Each row below holds a small network's activations on one input, seen along a few directions.
In each table, some parts of the input vary, and every possible input appears once, in random order.
Descriptions start from the smaller parts, as in this example, which fits no table here: one of 4 places along a line, together with either a single point or one of 9 places around a ring or (one of 2 separate values, together with one of 5 places around a ring).
Shared parts are said once, and a part with two or three values counts as separate values.

Other details of the inputs shift rows strongly along two fixed directions, in all tables alike. That doesn't count.

A family of inputs:
r1: [  1  -7   2  -2   4   4  -1  21   2  18 -16   8   4  -3]
r2: [ 6  0  5  0 -7  1  2 20  1 12 -8 12  2  3]
r3: [ 0  0  6 -7  5  0  2 19  1  5 -7  8  4 -3]
r4: [  3  -5  -1   0  -1  -5   1  22   7  17 -11  16   3   0]
r5: [ -4   3   1  -1   0   1  -2 -11  -3 -13   4 -10  -3   3]
r6: [-1  2  5 -6  9  1  2 11 -1  0 -4  5  3 -2]
r7: [-4 -2  3 -8  9  1 -2 14  1  5 -4  4  4 -5]
r8: [-2 -2  5 -8 14  3  1 20  0  9 -8 10  6 -8]
r9: [ -6   7   1  -4  11  -5  -3 -14  -3 -20  15 -10   1   0]
r10: [ -1  -1  -6   9 -17  -5  -4 -14   2  -5   7  -9  -7  11]
r11: [  6   0   1   2 -10   5   4   9  -1   5  -7   6  -2   4]
r12: [ -4   0  -3  -3  -6  -1  -6 -18   0  -8   7 -17  -1  -2]
r13: [ -2  -6  -6   3 -12   5  -5  -6   1   4  -8 -13  -6   6]
r14: [  4  -3   1   3 -13  -5   0  20   6  15  -7  12   1   6]
r15: [ -1  -4   0   1  -5   6  -1 -12  -2   4  -5  -8  -1  -3]
r16: [ -7   6   0  -7   8   1  -2 -21  -4 -19  15 -17   1  -6]
r17: [  2  -8  -3   5  -7  -3   0  13   5  17 -12  10   0   3]
r18: [ 4  1  3 -1 -8 -3  0 14  3  5  1  7  3  5]
r19: [  2   7   3  -2 -13   0   1 -10  -1  -9  12  -8   0   2]
r20: [ -1   5  -1  -1  53   0   6  -6  -9 -14   9  10  10 -19]
r21: [  4   5  -5   4  45  -2  12  -6  -5 -11   6  19   7 -16]
r22: [ -6  -3  -4   1  -7  -4 -11 -12   1  -5   3 -17  -4   5]
r23: [  5  16   2  -3  40  -5  13  -6  -5 -16  22  17  11 -20]
r24: [  3  -1  -2   7 -10  -4  -1   8   4   9  -2   6  -2   6]
r25: [ -6  -1  -2  -2   2   4  -4  -8  -2  -6   1 -11  -2   0]
r26: [  6  -7   2   3  -4   5   8   8   3  17 -12  13   2  -6]
r27: [  7  -1   2   5 -11   5   7   1   1  10  -5   8  -1  -1]
r28: [  0   5  -1   5  -7  -3  -4 -17  -4 -14  12  -9  -4   7]
r29: [  1  -3  -6   9 -31  -2  -5  -5   5   5  -2  -7 -10  14]
r30: [ -7   1   0  -2   8   0  -6 -13  -4 -11   6 -14  -1   0]
r31: [ -1   7   5  -7  45   7  11  -7 -11 -11   7  10  10 -22]
r32: [  0  -3   2  -5  12   8   5  16  -2   9 -13   9   4  -8]
r33: [ -1  -7   1  -4  -2   0  -3  22   5  16 -13   6   3  -1]
r34: [  6  -2   2   1 -18   5   1  15   2  10 -10   6  -2   8]
r35: [  0   6   0   3  -9  -5  -4 -11  -1 -12  13  -8  -2   8]
r36: [ -4   4   1  -2   8  -1  -2 -13  -4 -16   8  -9  -1   1]
r37: [  9   1   9  -2  -2  10   9  18  -1  15 -11  18   5  -5]
r38: [ -1  -3  -4   6 -23  -9  -6  -1   7   3   6  -6  -4  13]
r39: [  2  -2  -7  10 -26   0  -2 -12   2   0   0 -10 -11  14]
r40: [ 3  1  9 -6  7  8  8 11 -3  6 -9 10  4 -8]
r41: [ -4  -4  -6   3  -8   3  -7 -12   0  -3  -2 -16  -5   5]
r42: [ 2 -5 -1  0  3 -7  2 19  8 15 -5 17  4 -2]
r43: [ -2  -6  -8   9 -19  -4  -6 -16   4  -2   1 -12  -9  11]
r44: [ -3  10   3  -8   9  -1   1 -18  -4 -21  17 -11   2  -6]
r45: [ -1   1  -5   1 -10  -6  -2 -19   3  -7  13 -10  -2   1]
r46: [-4 -2  2 -4 14  3  0  4 -3  0 -3  2  3 -6]
r47: [ -1  -7  -5   7 -24  -8  -8  -4   7   9  -3  -8  -7  12]
r48: [ -3   4   0  -1   4   3   0 -13  -4 -14   5 -10  -4   2]
Description of these inputs: one of 6 places around a ring, together with either one of 2 separate values or one of 6 places along a line.
Question: Changing only the place on the ring of 6 turns r25 into r5. The same change can be made to r31. Which row results?
Answer: r40
Question: Changing only the place on the ring of 6 turns r1 into r2. The same change can be made to r41. Which row results?
Answer: r34
Question: List by row number the other rows that have the place on the ring of 6 in common with r38.
Answer: r10, r14, r23, r24, r27, r29, r39
Question: Which other rows does r46 become when the place on the line of 6 takes its other values? List them by row number.
Answer: r7, r8, r25, r30, r32
Question: Which other rows does r45 become when the choice among 2 separate values takes its other values? List them by row number.
Answer: r26
Question: Which other rows does r15 become when the choice among 2 separate values takes its other values? List them by row number.
Answer: r12

A family of inputs:
r49: [ -2   2  -5  12  -1  -5  -9 -24  -4 -19  11 -14  -8  17]
r50: [ -3  -8   4   0 -44  -7  -8  -1  11  20  -2 -10  -4   7]
r51: [ 18  -2  17   1  15  32   8  16 -16  28 -26  20   8 -13]
r52: [  7  11  -2   6   3  -3   9 -14   1 -13  20   7   1   1]
r53: [ -9   0  -5  -4  49   1   4  -5  -1 -18   7   9   5 -21]
r54: [ -4  -6  -7   1  10  -7  -4 -10   1   3   1  -3  -1  -6]
r55: [  8   2   2   4 -26  -2   2   4   1   5   0   4  -2  12]
r56: [ -7  -2 -11   6  -4  -1  -3 -32  -2 -23   5 -19  -9   7]
r57: [ 7  6  1  2  3 -5 10 -7  0 -1  9 14  3 -7]
r58: [ -1   3   1 -10  10  -1   6  -6   4  -3  13  -1   8 -19]
r59: [  1   3   1  -3 -31   4   6   2   4   0  -4  -4  -7   6]
r60: [-1  6  6 -4 -1 -7 -4 -4 -2 -1 16 -4  3 -1]
r61: [ 7  5 -4 10 10 -6  4 -4  0 -1  9 12  1 -2]
r62: [  5  -9  16  -2  11  32  -6  18 -14  36 -16   1  16 -23]
r63: [  5   1   8  -6   7   9   9  34  -3   6 -21  15   3   0]
r64: [ -6   5   7 -10   1   0  -3   1  -3  -7   9  -7   5  -5]
r65: [  0   3  -4   3  27  -7   1  13   1   8   7  19   9 -14]
r66: [  2  -9  -7   9 -14  -5  -1 -16   1   0  -5  -5  -8   5]
r67: [ -1   6  -1   3  39  -8  -2   1  -7  -5  15  12   9 -11]
r68: [-13  -1  -1  -1  -1  -5 -16 -18  -4 -18   7 -24  -9  10]
r69: [  0  -1  -8   2  23   2  11 -22   1 -16   2   2  -2  -9]
r70: [  7   1  -2  11 -17  -3  -6   7  -1   6  -2   3  -6  18]
r71: [ -2  14   1  -3   0  -1   3 -26 -11 -26  19  -9  -5   3]
r72: [  1   1  -1   0  33   6  11  -1  -5 -11  -7  11   2  -5]
r73: [ -4   0  -3   0  42  -7   1  -3  -3  -5   5  11   7 -13]
r74: [ -6   0   3 -14  11   1   4   9   1   1  -6   0   6 -12]
r75: [ -7  11   7  -9  -1  -2  -7  -9  -4 -18  16 -16   1   4]
r76: [ -5   0 -11  14  -4  -6  -7 -28  -6 -20   8 -15  -9  12]
r77: [  2  -4   4  -4 -32  10   6  24   1  16 -26   1  -6   9]
r78: [  4   8  -2  -7  18   4  16   1  -3 -14  -5   6   3  -9]
r79: [  9   6  12  -7   1   7   9  35  -3   6 -11  19   6  -1]
r80: [ 3  1 13 -5  3 -2 -2 35  2 16 -4 20 12 -3]
r81: [ -9  -1   2  -6 -14   1 -12   1   1  -9   1 -22  -6   9]
r82: [ -5  -2   4   1  17  -6 -11  15  -4   5  -5   5   3   3]
r83: [  3  -3   1  -2 -23  -5  -5   3   9  12   5  -3   3   5]
r84: [ 10   6 -11  13  19  -6   8 -20   1 -10  16   9   2  -7]
r85: [ -8  -7  -1  -6 -22   7  -5  13   8   3  -9 -16  -2   3]
r86: [  7  -1  -5  11 -18  -2  -3   3   1  10  -1   4  -5  14]
r87: [ -2 -14   0  -8 -10   5  -3  28   9  27 -25   3   0   6]
r88: [ 2 -1 -4  4 10 -8 -2 -5  3  4 11  6  4 -9]
r89: [  2  -2  -1   6 -14  -6 -15   9   3  10   3  -6  -3  16]
r90: [ -8 -11  -5  -5   1  -2  -5  -8   7   4  -9 -10  -5  -5]
r91: [ -2   1  -1   3  16   4   3   0  -4 -11  -4   3  -2   3]
r92: [-7 -4 -4  2 12 -6 -9 -4 -3 -1  3 -4 -1  1]
r93: [  2  -4 -11  14  -3  -3   1 -17   2  -8   4  -5  -6   9]
r94: [  1  -1   8   6 -42  -3  -6   6   1   8  -6  -7  -9  21]
r95: [ -4  -2  -6   1 -28   2   2 -23   4  -9  -2 -20 -11  10]
r96: [ -3  -8  -1 -11 -17   2   1   0  10  10 -10 -10  -2  -2]
r97: [  9   1   6  -7  -4   5  19  21   3  16 -13  24   7 -14]
r98: [ -1   0   2 -10 -22   1  -2   6   9   8   0  -8   1   2]
Question: What do these inputs look like to the network?
Answer: one of 2 separate values, together with either a single point or (one of 4 places along a line, together with one of 6 places around a ring)
Question: Changing only the choice among 2 separate values turns r93 into r73. The same change can be made to r95. Which row results?
Answer: r96
Question: Changing only the choice among 2 separate values turns r66 into r54. The same change can be made to r59. Which row results?
Answer: r98
Question: Which other rows does r55 become when the place on the ring of 6 takes its other values? List them by row number.
Answer: r71, r72, r76, r77, r86
Question: A walk changes only the place on the line of 4. It starts at r96 and steps to r74. List the rest of the walk in order.
Answer: r85, r81

A family of inputs:
r99: [  0 -12 -10  11 -49  -5 -11  -2  11  11 -14 -12 -16  27]
r100: [ -5  -6  10  -7  -3   1  -4  19   2  15 -11  -1   4  -1]
r101: [-5  0  2 -4 -2  7 -5  8 -2 -4 -5 -9 -2  4]
r102: [ -9  -8   3  -3 -31   5 -14  -2  -1   1  -5 -23 -10  19]
r103: [ -5   8  -5   0  50   3   4 -26 -13 -32  16  -4   2 -13]
r104: [  5   0  -4   0  20  -4   9  15   5  10  -2  23   8 -13]
r105: [ 4  2 -8  5 18 -7  6  5  4  0 -1 15  1 -7]
r106: [  3  -8   8   2 -27  -5  -4  27   9  26 -15  11   1  10]
r107: [ -7  -5   6  -6   4  -1  -3  18   1   5 -10  -1   2   1]
r108: [ -5   5   0 -11  18   5   0   8  -4  -7   2  -1   3  -9]
r109: [  8 -10  -5   8 -26   3   2  28   8  25 -25  16  -6  15]
r110: [ -4   1   3 -12  13   0   1  19   4   8  -4   6   9 -14]
r111: [ -6 -10  -4   4 -39   5 -15 -24   3   5  -2 -31 -11  11]
r112: [  0   9  -1   9  45 -11   6 -29  -7 -25  25   9   4 -12]
r113: [-15 -12  -6   7 -34  -3 -16 -34   5  -4   2 -38 -15  17]
r114: [  0  -8  -4  -4  -3   2   0  18   6  16 -20   3   0  -4]
r115: [-16   5   1   1 -15  -1 -20 -52  -7 -34  27 -47 -10  12]
r116: [ -7 -13  -9  -1 -34   8  -9 -10   4   9  -6 -26  -7   5]
r117: [ -1  13   0   3  12  -8   0 -23  -4 -21  28  -3   3  -4]
r118: [  8  -4   1   3 -26  -1  -1  32   6  19 -16  14  -2  16]
r119: [ 2 -2 -1  7 16 -7  5  4  1  2 -4 17  0 -1]
r120: [  7   3   0   5  17   7   6  10  -6   1 -10  12   2  -4]
r121: [  8  -5   8   5  -9   9   3  15  -2  23 -17  12   2  -1]
r122: [ -5   7   1   0  46   2   3 -30 -13 -25  18  -2   5 -16]
r123: [ -7  -6  -5   0  -2  -4  -6 -26   2  -4   6 -21  -3  -1]
r124: [ -3   3   7 -19  24   2  14   1  -2  -8  -9   6   7 -17]
r125: [  1  16   1   1  -7   3   3 -55 -11 -43  26 -31  -9   4]
r126: [  3   6   1  -2  34  -8   6  12  -2 -10   4  21   7  -6]
r127: [ -6   1   0 -10   6  -1  -1   9   3  -1  -3  -3   1  -3]
r128: [  2  10  -2  -4  38  -8   9  11  -1 -10  11  21   9 -13]
r129: [  2  11  -5   7  38  -6   8 -27  -7 -22  28  11   5 -14]
r130: [  4   3 -12   7   7  -4   5  -6   1  -6   6   7  -3   0]
r131: [  5  -6   5  -1 -29  -6  -3  26  12  29 -13  10   3   6]
r132: [  7  -8   6   5 -35  -2  -2  34   5  27 -18  12  -3  19]
r133: [  4   7   4  -7  11  -6  15  -7   1 -13   6  14   2  -6]
r134: [ 10  -1   6  -5 -14   7   4  30   3  23  -9  10   7  -4]
r135: [  5  15   1  -2  22  -2  18 -19  -7 -26  20  15   2  -9]
r136: [ 10  -4   6   1   1  11   8  25   0  29 -19  21   8 -12]
r137: [  9   0   0   0 -21  -2   2  23   8  18  -1  13   5   2]
r138: [ -7   3  -9  10  -8 -15 -11 -52   2 -25  28 -26 -10   7]
r139: [ -3  -9   5  -7 -35   0  -9  18  11  28 -17  -7  -1   8]
r140: [  0  -3  -4  -6  22  -2   3  -1   2   2  -2   3   7 -15]
r141: [ -3  -1  -6  -5  21   9   3   2  -4  -2  -6   1   2 -12]
r142: [  2   7   5   0  40  -9   7   9  -4 -10   9  24  10  -8]
r143: [ -5   3  -4   5 -27   2 -12 -22  -2 -18  11 -31 -12  20]
r144: [  0  -7   2   7 -57  -5 -11  -2   6  11   3 -14 -13  29]
r145: [ -2   1   3  -4  45   6   7   5 -10  -5  -4  16   8 -17]
r146: [ 9  7 11 -3  6  5  4 14 -2 10  2 10 10 -9]
r147: [  5   8  13  -5  29   4   7  11  -6   1   5  19  10 -10]
r148: [  1  -3  -9   9 -40   2 -11 -29   1  -4   6 -31 -11  11]
r149: [ -4  -9  -6   3 -14   1  -5   4   4   4 -15 -12  -7   8]
r150: [ -4  -5   3  -7  -1   0  -4  22   3   6 -14   0   1   4]
r151: [  6   8  -1  -1  35   7  12  15  -6   2  -5  21   8 -19]
r152: [  0   0  -8  15  -8  -4  -2 -23  -3 -13  12  -3 -10  17]
r153: [  4   1   2  -5  10  -5   5  25   6  12  -2  21  10 -10]
r154: [  4  11  10  -3  44   4   9  11 -12 -10   7  20  13 -13]
r155: [  5  -7   1   7 -15   8  -1   7  -2  13 -17  -1  -3   9]
r156: [  2  11   2  -4  20   5   5   5  -5 -10   7   1   5  -9]
r157: [-12   4   0 -10 -15   6   0 -46  -6 -33  12 -35 -12   4]
r158: [ -9  -5   1  -3 -44   3 -18 -17   4   3   5 -33  -9  14]
r159: [ -2 -12   0   1 -14   1  -5   6   4  14 -19  -5  -5   7]
r160: [ 7  2 -1 -2 -5 -1  7 33  5 17 -8 22  4  0]
r161: [ -2   7 -15  14  -9  -9  -7 -50  -2 -29  32 -24  -9   5]
r162: [ 7  2  2 11 14 -1  7  1 -3  6  2 22  3 -3]
r163: [  0  -8   4 -10 -25   8  -5  28   5  26 -17  -2   3   0]
Question: What do these inputs look like to the network?
Answer: one of 5 places around a ring, together with either a single point or (one of 2 separate values, together with one of 6 places around a ring)
Question: Changing only the place on the ring of 5 turns r101 into r118. The same change can be made to r111. Which row results?
Answer: r129
Question: Changing only the place on the ring of 5 turns r153 into r163. The same change can be made to r128. Which row results?
Answer: r108
Question: List by row number the other rows that have the place on the ring of 5 in common with r143.
Answer: r120, r121, r125, r134, r136, r146, r147, r148, r151, r154, r155, r156
